Each row below holds a small network's activations on one input, seen along a few directions.
Each table varies a few parts of the input and shows all the possible inputs, shuffled.
Descriptions start from the smaller parts, as in this example, which fits no table here: ring(5) and (point or line(9) or (values(2) and line(6))).
Shared parts are said once, and a part with two or three values counts as separate values.

Other details of the inputs shift rows strongly along two fixed directions, in all tables alike. That doesn't count.

A family of inputs:
r1: 1.887,-0.259,3.429,0.206,0.098,0.645,5.601,0.796,0.096,2.637,0.528,0.382,-0.477
r2: 0.468,4.655,-2.217,-3.677,-2.370,-1.050,1.938,-6.697,2.530,1.531,-1.592,-0.387,1.893
r3: 1.849,-2.408,5.038,5.906,0.330,2.750,2.534,8.185,-5.514,1.128,3.342,0.681,-1.169
r4: -1.559,0.238,-4.178,-4.649,-2.451,-0.910,-2.054,-4.118,3.045,-1.889,-0.425,0.733,0.254
r5: -2.351,2.282,-3.435,-2.003,0.510,1.956,-4.940,-5.146,1.539,-1.481,-1.815,-0.732,-0.647
r6: 1.216,-0.032,5.101,-1.271,1.062,-0.264,2.228,0.461,-1.086,1.171,0.808,-0.449,2.763
r7: 0.714,5.076,-1.839,-5.671,0.347,-0.166,0.109,-4.032,5.342,1.508,-1.551,-1.532,0.392
r8: -0.641,-5.109,-7.981,3.182,-2.591,-0.307,-1.763,1.914,-1.074,-2.337,-0.190,0.221,-2.863
r9: 1.600,3.048,-0.201,-3.661,1.641,-1.035,1.269,-7.690,3.525,0.142,-1.895,-0.099,2.965
r10: -0.983,2.105,-4.708,-2.468,-2.366,-0.138,-2.355,-3.883,3.241,-2.187,-0.776,1.699,0.627
r11: -1.866,-3.823,-6.476,1.903,-4.023,-0.529,-4.314,3.387,-1.782,-2.653,0.653,0.912,-1.995
r12: -1.661,-5.619,-6.085,1.156,-2.220,0.098,-2.645,2.068,0.205,-3.817,0.649,0.681,-2.981
r13: 1.040,4.492,-0.574,-4.769,0.420,0.197,1.685,-8.940,2.441,0.844,-0.941,-0.223,1.496
r14: 0.028,1.639,6.953,-0.188,1.290,-2.040,1.388,1.439,-1.521,1.560,0.329,1.135,1.615
r15: -1.869,-4.807,-6.722,1.102,-3.683,-0.947,-3.301,2.663,-1.409,-2.569,0.683,0.049,-2.195
r16: -0.342,0.986,-4.547,-0.818,0.684,0.125,-2.566,-5.105,2.592,-2.762,-1.477,1.148,2.099
r17: 0.203,-0.395,6.120,0.280,1.997,-2.271,3.201,0.455,-0.983,1.559,0.197,-0.300,0.522
r18: -1.443,4.844,-0.777,-3.824,-1.553,0.066,-0.703,-6.008,2.466,2.067,-2.648,-2.089,0.574
r19: 1.890,-3.272,5.311,6.324,1.499,1.992,2.194,8.562,-4.563,0.579,2.329,0.848,0.668
r20: -0.641,1.632,4.517,0.160,0.277,1.969,1.929,0.797,0.344,2.904,-0.717,-1.256,-0.966
r21: -1.467,1.192,5.941,2.220,3.063,-0.014,0.065,1.469,-0.922,2.042,-1.258,-0.797,-0.424
r22: 1.727,2.814,3.893,0.087,-2.219,-0.157,4.381,1.083,-1.367,3.669,0.798,-0.446,1.248
r23: -0.418,-3.968,5.391,6.902,2.873,3.176,0.514,8.542,-4.400,1.182,0.833,-1.147,-1.344
r24: -1.534,0.107,-3.689,-0.935,1.244,-2.786,-2.525,-5.559,2.921,-2.319,-1.935,1.281,-0.071
r25: 1.734,-0.898,5.319,-0.101,1.895,-0.042,3.792,0.497,-1.433,1.353,0.690,-0.806,2.057
r26: 1.402,2.047,5.376,-1.528,-0.019,1.024,2.179,0.478,-2.523,1.898,1.672,0.378,1.320
r27: -0.335,-2.029,-7.244,1.587,1.032,1.777,-5.078,3.258,0.372,-2.541,0.457,-1.143,-3.124
r28: 0.080,4.033,0.442,-6.646,-0.754,-0.639,-0.122,-7.319,1.888,0.121,-0.053,-0.225,2.355
r29: 0.839,-3.187,4.950,3.253,-1.288,1.421,2.777,8.563,-3.786,1.488,2.783,0.889,-1.337
r30: 0.892,2.073,5.651,1.468,2.602,-1.530,3.673,-0.290,-0.160,2.000,-0.301,0.829,1.336
r31: 1.164,2.627,3.917,-0.132,3.621,-1.209,1.375,2.345,1.153,2.692,-0.622,-1.475,-0.014
r32: -0.815,-3.353,-6.517,3.662,-0.603,2.053,-3.744,1.327,-1.247,-3.812,0.822,1.528,-2.150
r33: -0.523,-2.450,-8.301,1.909,-1.287,0.279,-3.915,4.446,0.641,-1.226,-0.124,-1.916,-3.148
r34: -1.209,-4.155,-6.821,3.239,-1.740,1.028,-2.647,2.471,0.579,-3.602,0.256,2.005,-2.670
r35: 0.465,2.653,6.410,1.347,1.715,-1.566,2.392,0.756,-0.712,1.576,0.148,1.192,1.699
r36: 1.844,1.720,6.072,-1.500,1.053,-0.110,1.992,0.423,-0.962,1.664,0.551,0.186,3.153
r37: -0.211,-2.605,-6.532,2.243,1.844,0.820,-5.306,3.511,1.413,-2.905,-0.366,-1.056,-1.359
r38: -1.539,-5.475,-7.150,1.865,-3.243,-0.927,-2.456,1.997,-1.430,-2.767,0.320,-0.375,-2.768
r39: 1.732,-0.006,4.465,-1.035,0.674,0.775,3.991,-0.394,-2.307,1.695,1.420,-0.736,0.208
r40: -1.366,3.588,1.696,-5.124,0.637,-3.514,-0.773,-6.714,2.846,-0.140,-1.583,0.412,2.457
Description of these inputs: line(5) and (values(2) or ring(6)).
Changing only the line(5) part turns r24 into r9. The same change can be made to r14. Which row results?
Answer: r36
Which other rows agree with r34 in the line(5) part? List them by row number.
Answer: r1, r4, r7, r10, r12, r20, r29
Change only the values(2) part in r27. List by row number the other rows that result.
Answer: r5
A walk changes only the line(5) part. It starts at r38 and steps to r12. List the rest of the walk in order.
Answer: r39, r25, r17
Change only the line(5) part in r28. List by row number the other rows that result.
Answer: r4, r6, r15, r40

A family of inputs:
r41: -1.453,-4.627,-5.658,2.120,-3.270,0.811,-3.754,5.354,-2.639,-2.788,1.918,0.528,-2.642
r42: 2.935,-1.494,1.218,5.045,2.934,2.516,1.962,6.243,-1.414,0.965,1.035,-0.137,-1.438
r43: -0.535,-2.515,-5.498,1.413,-1.917,1.702,-1.613,-0.261,-0.873,-1.758,0.330,-0.096,-2.122
r44: 0.073,0.474,3.095,0.491,0.520,1.324,-0.190,4.521,-1.522,2.117,0.943,-1.707,-0.327
r45: -2.148,2.167,-4.729,-1.952,0.989,-0.040,-6.749,-6.128,2.941,-4.604,-1.127,2.133,1.550
r46: -0.383,-1.461,6.142,4.103,1.852,0.348,1.589,4.846,-3.121,2.075,0.210,0.707,-0.391
r47: 2.198,-0.339,4.245,1.084,-1.041,2.033,3.541,3.375,-3.983,2.739,1.783,-1.064,-0.153
r48: 1.429,-1.471,-5.766,0.780,-0.115,1.600,0.312,-0.324,1.020,-1.692,0.097,0.833,0.284
r49: -1.096,2.149,-5.674,-4.130,-3.168,-1.120,-1.109,-7.827,4.420,-1.370,-1.901,-0.151,-0.115
r50: 0.167,-1.789,2.327,4.038,1.458,1.305,1.822,5.410,-1.104,1.811,0.143,-1.329,-2.569
r51: 1.090,3.938,3.496,-5.145,3.418,-2.072,2.250,-7.037,3.799,1.596,-1.740,-1.356,2.441
r52: 1.252,-1.736,5.385,0.473,-0.423,-0.288,2.117,2.810,-3.301,0.199,1.739,1.352,0.420
r53: 0.669,2.343,4.513,-0.242,1.575,-0.550,3.407,2.407,0.696,3.784,-0.087,-1.244,-0.364
r54: -1.589,-2.387,-5.327,2.750,-0.273,2.129,-5.846,2.190,-0.653,-2.445,-0.085,-1.252,-1.924
r55: 1.023,-4.156,1.886,4.442,-1.662,-0.262,3.392,8.357,-3.003,1.830,2.150,-0.055,-2.627
r56: -1.305,-0.784,-6.595,-1.469,-1.691,-3.890,-3.625,-6.123,2.491,-3.633,-1.353,1.976,1.135
r57: 0.484,4.313,3.366,-3.189,-0.133,-0.622,1.131,-0.559,2.310,2.720,-0.883,-1.702,1.314
r58: -2.709,0.328,-4.472,-1.905,0.476,-1.125,-7.170,-4.590,2.321,-4.560,-2.107,1.222,0.808
r59: -1.888,-3.442,-4.869,2.236,-1.377,0.797,-4.131,0.333,-1.507,-4.888,1.969,2.934,-0.027
r60: -0.963,-6.929,-4.929,1.876,-0.141,-1.036,-1.861,1.623,-0.455,-3.506,0.739,0.740,-1.517
r61: 0.745,1.320,5.674,1.298,3.062,-1.988,3.372,0.682,-0.700,1.844,-0.734,-0.501,2.067
r62: 0.731,4.523,2.307,-2.246,1.846,1.609,2.022,-3.946,1.413,2.738,-1.336,-2.016,0.734
r63: 0.969,6.807,3.701,-7.290,-1.781,-1.561,4.753,-4.620,2.051,3.824,-0.288,-0.782,2.436
r64: 0.305,4.767,6.162,-4.580,-1.140,-1.621,4.377,-6.736,0.812,3.003,-1.414,0.967,3.028
Changing only one part turns r56 into r61. The same change can be made to r64. Which row results?
Answer: r46
Describe the family of inputs behind these rows.
Answer: values(2) and (point or line(5) or ring(6))
A walk changes only the ring(6) part. It starts at r63 and steps to r55. List the rest of the walk in order.
Answer: r49, r43, r47, r41

A family of inputs:
r65: 0.484,2.999,2.979,-3.790,0.436,-0.286,1.386,-4.885,0.290,0.537,-0.307,0.094,2.561
r66: -0.388,-3.527,-8.556,0.927,-2.187,-0.468,-3.307,0.106,1.070,-3.976,-0.205,1.122,-1.724
r67: 1.538,-1.623,1.277,2.669,-0.156,0.388,3.267,5.711,-1.754,2.201,0.952,-1.803,-0.993
r68: 0.511,3.264,1.253,-4.350,-0.821,-1.066,2.544,-7.077,1.937,0.403,-0.130,0.543,2.603
r69: 1.335,-0.465,5.305,2.447,1.027,1.449,1.818,6.450,-3.328,2.479,1.654,0.011,-0.256
r70: 0.927,2.906,6.686,-1.713,0.041,0.284,3.623,-2.465,-0.655,2.270,-0.213,-0.014,2.480
r71: 1.894,4.449,4.064,-5.366,0.207,-0.130,5.200,-3.827,2.300,4.413,-0.864,-1.927,1.476
r72: -0.405,-1.346,-3.786,-0.401,-1.401,-0.834,-1.969,-1.761,0.333,-2.609,0.321,1.800,0.804
r73: -1.526,2.642,-5.707,0.424,5.383,1.686,-6.695,-4.393,4.243,-2.955,-2.872,-0.465,0.657
r74: -0.654,-3.761,-2.791,3.722,-0.446,1.440,-2.228,6.311,-1.872,-1.157,1.291,-1.001,-3.573
r75: -2.809,-0.460,-5.176,0.747,-1.342,0.971,-5.796,-0.368,0.519,-3.466,-0.727,1.034,-1.641
r76: -0.039,1.779,-0.354,-2.188,-1.206,-1.135,1.365,-5.931,0.759,0.292,-0.650,0.665,1.832
r77: -1.403,1.173,-6.044,-1.645,-1.411,-0.824,-4.489,-3.096,2.236,-1.206,-1.921,-0.471,-1.644
r78: -0.980,-2.508,-3.864,2.614,-1.094,0.567,-3.463,5.177,-0.408,-1.545,0.788,-0.619,-2.460
r79: -0.203,-3.219,3.115,3.370,0.481,1.842,0.092,6.936,-3.478,0.734,2.068,-0.455,-1.445
r80: -0.846,2.423,-4.418,-3.079,-1.486,-0.976,-0.973,-4.589,3.565,0.106,-1.980,-0.526,-0.654
r81: 1.089,-0.973,5.202,2.001,0.254,0.736,1.933,3.871,-2.854,1.094,1.769,0.827,1.076
r82: 1.425,-3.210,2.382,1.959,-0.290,0.118,4.271,3.711,-2.127,1.578,1.694,-0.490,-0.709
r83: 0.620,-3.161,-1.168,2.447,-1.356,0.207,1.911,2.876,-1.266,-0.007,0.706,0.561,-1.908
r84: -0.569,2.615,9.600,-0.793,5.366,-3.968,1.511,-2.758,0.490,0.813,-1.375,1.113,3.515
Describe the family of inputs behind these rows.
Answer: values(2) or (values(3) and ring(6))
What sort of input is r77?
Answer: values(3) and ring(6)
A walk changes only the ring(6) part. It starts at r77 and steps to r75. List the rest of the walk in order.
Answer: r70, r76, r83, r80
